A small network was shown many inputs. Here are its activations along a few directions, one row for each input.
Each table varies a few parts of the input and shows all the possible inputs, shuffled.
A made-up example of a description, with smaller parts first: one of 2 separate values, together with either a single point or one of 11 places around a ring or (one of 4 places along a line, together with one of 8 places around a ring).
Shared parts are said once, and a part with two or three values counts as separate values.
In the rows, 128 means zero.

Other details of the inputs shift rows strongly along two fixed directions, in all tables alike. That doesn't count.

Rows:
r1: [ 92 128 138 108 130 109 145 137 131 121 100 127 143 130 132]
r2: [139 127 158 123 141  97 118  85  90 131 118  85 119 141 121]
r3: [149 141 117 114 160 129 115 129 120 141 140 168 114 104 127]
r4: [ 85 131 148 116 143  79 113 131 149 174  84 179 148 100 139]
r5: [141 145 138  78 189  96 116 114  94 157 105 173 103  96 130]
r6: [106 162 134  98 148 102 134 116 134 134 132 149 134 120 132]
r7: [146 100 126 114 118 135 136 134 126 142 102 145 113 119 124]
r8: [152 135 145 153 162 140 112  85  70  99 157  37 117 160 131]
r9: [145  77 120 158  81 170 149 137 135 108 120  87 127 156 122]
r10: [106 118 123 120 145 135 137 149 124 124 104 136 137 126 135]
r11: [117 123 152 132 130 115 130 106 103 114 118  78 132 151 128]
r12: [ 93 158 144 105 160  85 117 120 129 149 117 154 143 109 137]
r13: [138 125  97 155 111 182 146 151 142  88 164 114 132 144 129]
r14: [ 98  86 108  88  67 136 184 180 182 134  63 201 137 119 119]
r15: [135 135 134 142 138 101  88 126 129 160 132 147 126 105 131]
r16: [120 123 118 104 142 138 147 147 123 118 114 147 125 123 131]
r17: [171 143 153 122 133 126 132  65  73  96 158  41 100 162 116]
r18: [ 99 110 142 118 107  94 125 135 164 177  79 183 143 103 129]
r19: [117 142 116 141 164 128 109 144 124 131 137 147 138 116 140]
r20: [123 114 115 179  88 159 123 153 154 112 149 100 144 146 130]
r21: [126 171 128 144 166 116  96 119 107 121 169 104 133 127 134]
r22: [150 128 102 149  85 170 140 148 154 102 169 116 124 141 117]
r23: [113  84 102 175  81 175 140 174 172 118 120 138 148 137 138]
r24: [136 126 117 127  73 156 165 126 155 100 155 102 130 156 117]
r25: [141 145 133 119 149  97  93 125 130 167 128 175 116  95 125]
r26: [139 107 124 152 128 133 108 136 134 151 119 148 127 114 131]
r27: [146 197 138 117 206  96  82  91  79 132 178 116 115 115 128]
r28: [134 138 145 107 124 100 123 100 134 154 122 146 123 118 126]
r29: [ 98  98 110 113  64 158 189 173 168  93 102 136 142 148 120]
r30: [184 122 115 170 107 183 130 103 112  91 185  64 108 159 120]
Each input here is: one of 5 places around a ring, together with one of 6 places around a ring.
Changing only the place on the ring of 5 turns r8 into r11. The same change can be made to r5. Which row results? -> r14
Which other rows does r28 become when the place on the ring of 6 takes its other values? List them by row number. -> r4, r6, r12, r18, r24
A walk changes only the place on the ring of 6. It starts at r19 and steps to r13. List the rest of the walk in order. -> r3, r30, r26, r23

Rows:
r31: [135  98 113 138  92 172 160 150 141 107 120 119 129 144 117]
r32: [146 127 106 134 156 164 129 134 109 110 148 118 118 130 138]
r33: [157 152 116 123 176 113  90 131 107 148 144 176 106  91 137]
r34: [123 146 136 139 178 123 101 114 132 152 138 134 135 118 149]
r35: [157 190 108 142 165 140 103 114 110  99 209 114 114 129 138]
r36: [101  92 125 137  72 143 167 148 158 113  97 132 151 147 125]
r37: [117 128 147 123 124 108 135 106 109 114 119  95 133 144 121]
r38: [154 165 128 144 119 171 150  86 107  62 203  24 117 181 114]
r39: [108 144 106 128 152  94  97 180 163 167 115 249 139  73 141]
r40: [ 98 116 127  83  90 114 162 156 172 138  90 173 135 118 126]
r41: [134  80 111 183  25 182 152 145 195 118 144  82 141 166 135]
r42: [161 135 126 160 133 159 111 124  84  87 177  32 107 157 125]
r43: [103 153 141 126 175  84  80 141 101 147 119 125 135 106 135]
r44: [ 79 112 134 108 125  94 134 157 152 161  65 209 150  99 128]
r45: [127  95 133  95 107 122 149 138 134 137  82 145 117 125 120]
r46: [117 101 133  89 125 105 140 141 131 156  71 169 121 108 123]
r47: [143 125 133 125 133 140 137 115 106 116 128 111 112 140 116]
r48: [159  96 125 175 123 179 127 118 122 110 150  71 124 157 138]
r49: [152 167 115 148 123 170 148  94 105  60 206  29 122 175 116]
r50: [126 168 163 112 195  74 103  71  70 142 131 118 125 120 124]
r51: [139 143 111 160 158 173 130 117  96  77 186  62 135 163 138]
r52: [115 174 149  76 190  74 114  94 110 162 121 173 122  92 130]
r53: [189 117 116 170 115 157  94 120 118 131 171 113 110 126 118]
r54: [117 114 117 106 138 120 132 151 133 151  91 182 128 103 122]
r55: [104 101 121 100  55 138 181 154 175 116  99 131 139 143 130]
r56: [125 160 141  92 150 110 139  97 120 126 136 130 122 127 128]
r57: [ 95 110 121 129 101 130 149 164 157 127  93 171 154 123 123]
r58: [166 133 164 133 182  84  70  72  77 174 125 113  98 111 142]
r59: [ 95  94 126 154 117 132 127 157 164 145  87 161 157 120 143]
r60: [131 157 171 105 169  79 113  70  69 123 129  79 119 141 124]
r61: [119 155 116 139 127 139 116 161 128 103 168  82 129 139 131]
r62: [140 153 183 139 197  46  54  55  75 187 121 107 118 108 142]
r63: [ 93 103 109 140  82 141 157 169 162 116 101 160 154 132 122]
r64: [107 105 115 117  59 155 180 158 178 102 117 123 141 148 121]
r65: [160 147 139 156 169  84  53 114 115 188 145 178 122  81 118]
r66: [126 159 100 125 164 160 134 134 128 103 175 126 129 131 145]
r67: [126  92 124 115  98 143 160 137 138 130  94 146 122 132 124]
r68: [109 115 104 134  67 176 176 170 180  98 132 138 147 144 120]
r69: [141 116 151  89 139  96 128 102 101 145  93 123 105 126 123]
r70: [145 119 134 122 130 137 142 110 106 119 122 110 114 137 118]
r71: [104  86 128 132  54 142 170 142 156 106  95 108 146 155 126]
r72: [135 131 108 133 127 108  82 164 179 203 120 238 130  66 125]
Changing only one part turns r38 into r44. The same change can be made to r41. Which row results? -> r62
Changing only one part turns r60 into r45. The same change can be made to r57. Which row results? -> r31
What is each input in this table made of? -> one of 3 separate values, together with either a single point or one of 5 places around a ring or one of 8 places along a line
A walk changes only the place on the line of 8. It starts at r49 and steps to r68. List the rest of the walk in order. -> r38, r52, r56, r64, r40, r55

Rows:
r73: [128 139 152 126 163  97 107  91 105 149 123 123 126 123 132]
r74: [120 153 144  79 183  83 120 106 103 154 103 171 119 102 128]
r75: [132 159 146  94 174 102 125  94  98 132 131 121 115 124 132]
r76: [139  95 102 164  77 178 148 157 151 102 138 116 132 145 123]
r77: [119  95 126 129  99 135 140 147 146 136  98 142 132 127 132]
r78: [125 142 145 114 160 101 112 110  98 135 122 110 121 126 132]
r79: [147 141 133 157 146 138 111  99 112 118 163  92 128 142 130]
r80: [146 155 123 128 146 145 132 106 113 103 169  96 121 144 132]
r81: [131 118 114 130 100 133 128 151 158 137 128 159 128 117 126]
r82: [159 135 138 133 115 135 132  95 104 106 156  76 111 149 112]
r83: [123 166 137 121 176 102 105 114 102 132 141 132 127 117 132]
r84: [103  98 131 116 113 113 133 149 162 168  77 186 140 106 137]
r85: [105  72  94 154  16 200 195 187 193  77 119 100 152 172 122]
r86: [155 123 141 138 136 140 128  89  99 118 142  83 114 147 123]
r87: [126  89 118 158  66 170 156 146 152 100 125  84 138 158 127]
r88: [150 151 132 154 124 131 112 104 115 107 177  82 125 146 118]
r89: [103 114 122 131 128 114 115 163 157 161  94 192 143  98 133]
r90: [ 94  91  96 120  79 152 158 202 192 138  89 203 145 107 132]
r91: [130 156 154 116 151  85 107  93 105 144 133 119 124 122 123]
r92: [146 146 126 149 142 143 114 116 105 103 167  75 121 146 128]
r93: [127 158 139 129 176 100  94 115  99 139 138 131 125 114 130]
r94: [165 142 124 144 123 142 119 108 111 109 172  93 113 141 115]
r95: [122 149 149 120 167  93 107 102  92 134 125 112 128 125 128]
r96: [ 86 117 128 104 119 106 142 160 155 148  79 184 148 108 131]
r97: [ 92 119 125  93 120 109 150 151 162 150  85 186 142 109 136]
r98: [146 129 135 133 131 139 133 108  92 100 143  76 116 150 118]
r99: [131 140 144 110 163 102 113 109  96 137 120 116 116 123 131]
r100: [134 105 109 165  88 170 137 151 152 105 144 100 136 146 130]
r101: [120 106 117 123 125 123 123 155 157 164  95 202 135  97 132]
r102: [110 115 115 118 127 120 123 170 153 153  96 191 133  99 134]
r103: [145 163 127 131 155 142 124  99 105 102 176  79 122 147 132]
r104: [126 159 132  93 186  94 111 117 110 155 120 182 121  94 131]
r105: [145 148 137 127 179 105  91 109  97 149 138 132 114 110 135]
r106: [135  83 116 152  68 174 160 145 143 101 122  96 130 156 118]
r107: [156 133 129 151 141 147 116 104 113 121 162  94 118 140 133]
r108: [124  98 123 162  76 162 150 138 143  99 130  84 142 160 123]
r109: [142 135 133 122 130 142 142 111 101  95 144  81 120 150 118]
r110: [156 150 129 148 127 137 112 106 114 110 178  78 118 144 123]
r111: [155 135 139 134 110 134 132  97 112 107 159  68 113 152 118]
r112: [ 95 132 117 111 134 114 133 155 160 150 105 198 145 101 133]
r113: [111 110 121 127 125 121 119 157 164 167  98 193 139  99 138]
r114: [111  98 130 113 118 114 132 145 156 166  77 186 134 105 135]
r115: [135  96  99 158  71 183 157 168 156  91 138 113 133 150 121]
r116: [127 148 144  99 164 101 121 109 100 133 122 123 118 123 130]
r117: [128 165 134 113 180 104 102 113 101 135 144 128 120 116 134]
r118: [ 87 120 127 101 119 107 149 149 161 147  85 191 149 111 133]
r119: [130  99 117 151  45 166 163 145 166  97 139  86 136 162 117]
r120: [125 153 132  98 182  93 107 129 108 156 115 179 119  93 130]
What is each input in this table made of? -> one of 2 separate values, together with one of 4 places along a line, together with either a single point or one of 5 places along a line
Changing only the choice among 2 separate values turns r110 into r119. The same change can be made to r92. Which row results? -> r78
Which other rows does r108 become when the choice among 2 separate values takes its other values? List them by row number. -> r89
A walk changes only the place on the line of 5. It starts at r112 and steps to r83. List the rest of the walk in order. -> r93, r89, r79
A walk changes only the place on the line of 4. It starts at r94 and steps to r81. List the rest of the walk in order. -> r110, r88

Rows:
r121: [126 141 123 127 141 122 118 130 127 133 137 139 129 120 131]
r122: [143 128 128 132 139 130 116 124 118 133 137 132 120 122 130]
r123: [131 142 126 114 144 127 132 123 120 120 136 128 125 126 128]
r124: [132 142 124 127 141 127 121 127 126 130 140 135 127 122 127]
r125: [138 104 123 145  90 159 154 127 133 102 134  88 126 156 121]
r126: [134 131 129 135 139 125 114 125 126 140 133 137 126 121 131]
r127: [126 138 135 111 137 118 133 119 117 126 125 122 123 130 126]
r128: [ 96  92 100 116  88 139 150 195 191 153  82 218 144  98 131]
r129: [115 143 128 122 144 119 126 130 123 125 129 134 133 125 130]
r130: [ 98  80  87 148  47 175 169 203 209 118 101 174 155 130 131]
r131: [116 136 136 115 140 114 130 123 125 130 121 128 130 128 132]
r132: [135 124 137 131 133 116 116 119 124 142 122 132 124 122 126]
r133: [124 126 138 122 132 116 125 116 120 138 114 129 128 126 129]
r134: [128 132 129 138 142 123 111 129 125 139 132 133 131 121 131]
r135: [112 135 136 118 139 115 130 126 122 130 120 127 132 127 129]
r136: [131 132 129 137 139 122 112 128 128 139 133 135 129 122 134]
r137: [119 145 129 122 142 122 130 127 126 123 133 133 131 128 132]
r138: [132 129 139 121 135 115 126 114 113 135 118 121 121 129 126]
r139: [121 143 128 117 143 121 129 125 125 126 131 138 129 124 129]
r140: [120 144 128 118 141 118 127 128 124 126 131 136 130 124 130]
r141: [134 142 124 126 140 129 121 129 124 129 140 133 124 120 129]
r142: [132 124 136 133 133 118 116 118 124 142 122 132 125 122 129]
r143: [122 141 124 131 145 122 116 132 126 132 135 136 131 121 130]
r144: [137 123 136 118 138 117 127 113 110 131 119 122 119 130 126]
r145: [141 122 135 131 136 121 118 116 117 137 126 126 118 124 127]
r146: [119 126 139 126 136 114 124 121 120 137 115 125 133 125 130]
r147: [132 133 131 108 140 121 133 118 114 123 125 122 121 131 126]
r148: [129 116 121 140  85 163 160 134 142  91 142  86 132 161 119]
r149: [145 130 136 149 128 134 118 107 114 116 149  82 124 145 129]
r150: [165 123 118 175  90 184 139 118 121  78 182  44 120 173 120]
r151: [123 115 121 139  87 156 156 137 143  97 138  93 135 155 123]
r152: [143 114 116 158  96 163 137 135 140 107 154  97 130 149 122]
r153: [139 118 110 139  93 171 158 136 137  84 152  93 131 155 124]
r154: [142 130 129 133 140 129 115 123 120 136 137 131 120 121 129]
r155: [119 136 135 112 137 117 130 121 123 130 120 130 127 127 128]
r156: [112 103 123 128 104 120 127 153 156 150  98 169 139 110 132]
r157: [137 136 122 122 143 131 122 127 122 127 139 134 123 120 129]
r158: [108 117 114 123 117 128 133 161 161 149 106 183 138 108 130]
r159: [140 119 134 128 133 119 119 121 119 139 120 136 119 121 127]
r160: [129 128 140 122 134 115 126 114 118 135 118 122 125 130 124]
r161: [122 127 139 124 136 113 124 118 123 137 115 126 131 127 132]
r162: [126 133 133 107 139 119 134 122 120 129 119 130 123 127 127]
r163: [132 133 128 134 136 121 110 127 126 140 134 136 128 120 131]
r164: [126 125 137 135 137 116 112 123 123 141 121 127 130 121 129]
r165: [139 126 137 132 133 118 115 118 117 138 125 125 119 124 127]
r166: [128 144 127 116 140 125 132 124 121 121 135 130 126 125 128]
r167: [123 127 138 122 132 112 124 118 120 138 116 126 130 126 129]
r168: [126 145 128 118 140 124 131 124 124 121 135 131 130 127 126]
Changing only one part turns r140 into r139. The same change can be made to r151. Which row results? -> r155
What is each input in this table made of? -> one of 6 places around a ring, together with one of 8 places along a line
Which other rows does r157 become when the place on the ring of 6 takes its other values? List them by row number. -> r122, r144, r147, r153, r159
Which other rows does r134 become when the place on the line of 8 takes its other values? List them by row number. -> r122, r126, r136, r150, r152, r154, r163
